These are the activations of a small neural network, seen along a few directions. Each row is one input.
In each table, some parts of the input vary, and every possible input appears once, in random order.
A made-up example of a description, with smaller parts first: values(3) and (point or ring(9) or (line(6) and ring(8))).
Shared parts are said once, and a part with two or three values counts as separate values.

Other details of the inputs shift rows strongly along two fixed directions, in all tables alike. That doesn't count.

Rows:
r1: 13  17  8  4  6  -30  -6  -7  10  25  -15
r2: -8  -6  -8  5  -23  7  10  -10  4  7  6
r3: -6  3  1  0  -34  -12  9  -13  8  17  7
r4: 13  -2  2  4  11  -8  -1  4  1  16  -15
r5: -8  0  -12  5  -5  23  0  -1  -5  -15  6
r6: 2  -1  18  9  21  -12  -19  13  8  8  -12
r7: 15  8  10  6  20  -30  -2  6  4  26  -27
r8: -19  -9  1  -1  0  25  1  12  -13  -25  8
r9: -10  10  -10  6  -20  1  16  -9  -1  3  2
r10: 1  1  -12  -7  -11  8  10  -7  0  -5  14
r11: -2  -8  14  -4  35  8  -23  22  -10  -27  -1
r12: 9  -9  6  2  8  -9  -5  3  3  16  -15
r13: 0  0  -5  0  -31  -6  9  -19  10  19  7
r14: 0  10  -10  -6  -24  -16  22  -14  3  13  6
r15: -15  -4  1  -9  0  21  -3  8  -5  -31  18
r16: 11  5  13  0  48  -9  -19  17  -8  -12  -14
r17: -1  -5  -7  -4  8  24  3  5  -11  -26  10
r18: 14  -9  6  -3  9  -14  -5  0  4  11  -10
r19: -7  -7  -5  -9  7  23  -6  2  -4  -25  17
r20: 0  6  -10  1  -23  7  9  -14  3  5  10
Description of these inputs: line(4) and ring(5).
The inputs of r8 and r7 match in every part but the line(4) part. If r3 is changed in the same way as r8 into r7, which row does it become?
Answer: r1
A walk changes only the ring(5) part. It starts at r17 and steps to r10. List the rest of the walk in order.
Answer: r20, r5, r4
Which other rows does r6 become when the line(4) part takes its other values? List them by row number.
Answer: r2, r5, r9
Which other rows does r17 become when the line(4) part takes its other values? List them by row number.
Answer: r11, r16, r18

Rows:
r21: -17  13  11  3  25  18  -30  13  6  -22  7
r22: -2  5  6  -6  29  19  -5  10  -24  -40  2
r23: -27  -11  3  7  -16  7  7  11  -4  0  -3
r24: -14  11  -25  9  -38  14  27  -19  -2  -4  12
r25: -11  -22  0  -10  -52  10  15  -16  -3  -6  22
r26: -15  -6  -12  -14  -46  10  12  -15  14  -3  34
r27: 21  2  4  -6  8  -22  -6  -7  6  18  -2
r28: 15  -14  -1  0  -25  -26  2  -17  26  38  -2
r29: 3  6  4  15  -11  -22  -4  -13  21  38  -16
r30: 8  -3  17  17  36  4  -29  15  5  14  -27
r31: 19  14  -6  3  17  -21  8  -8  5  16  -14
r32: -23  3  5  9  14  41  -23  8  -9  -37  17
r33: -13  5  6  5  11  24  -10  11  -21  -40  3
r34: -18  -3  -15  -7  -9  11  32  7  -20  -19  6
r35: -1  4  -13  11  -9  18  12  -1  -9  -1  -6
r36: 18  -1  4  -4  46  -3  -23  9  4  -7  -10
r37: 18  -11  13  -1  -3  -23  -17  -6  19  26  1
r38: 16  26  0  -7  12  -33  5  -5  11  19  -6
r39: 22  -21  7  2  -1  -12  -8  -1  16  32  -13
r40: 12  18  -2  11  -23  -31  10  -17  8  34  -7
r41: -3  -29  18  -5  30  0  -23  30  1  -11  -7
r42: 23  5  1  4  41  -3  -4  10  -6  6  -23
r43: -11  -9  -11  -15  -44  13  27  -17  -15  -16  21
r44: -25  -4  6  5  -29  22  3  -6  -11  -17  10
r45: 15  10  8  -13  35  -17  -22  9  10  0  -2
r46: -17  -17  -17  -14  -37  4  36  -3  -11  -3  13
r47: -26  -4  -4  5  15  29  2  26  -22  -41  2
r48: 22  17  2  0  15  -28  3  -8  2  20  -9
r49: 2  25  -5  3  -23  -28  11  -12  14  25  -1
r50: 10  -11  -3  -5  33  27  -11  13  -11  -21  -3
What is each input in this table made of?
Answer: ring(5) and (values(2) or line(4))
The inputs of r40 and r37 match in every part but the ring(5) part. If r49 is changed in the same way as r40 into r37, which row does it become?
Answer: r26
A walk changes only the ring(5) part. It starts at r31 and steps to r24. List the rest of the walk in order.
Answer: r29, r28, r36
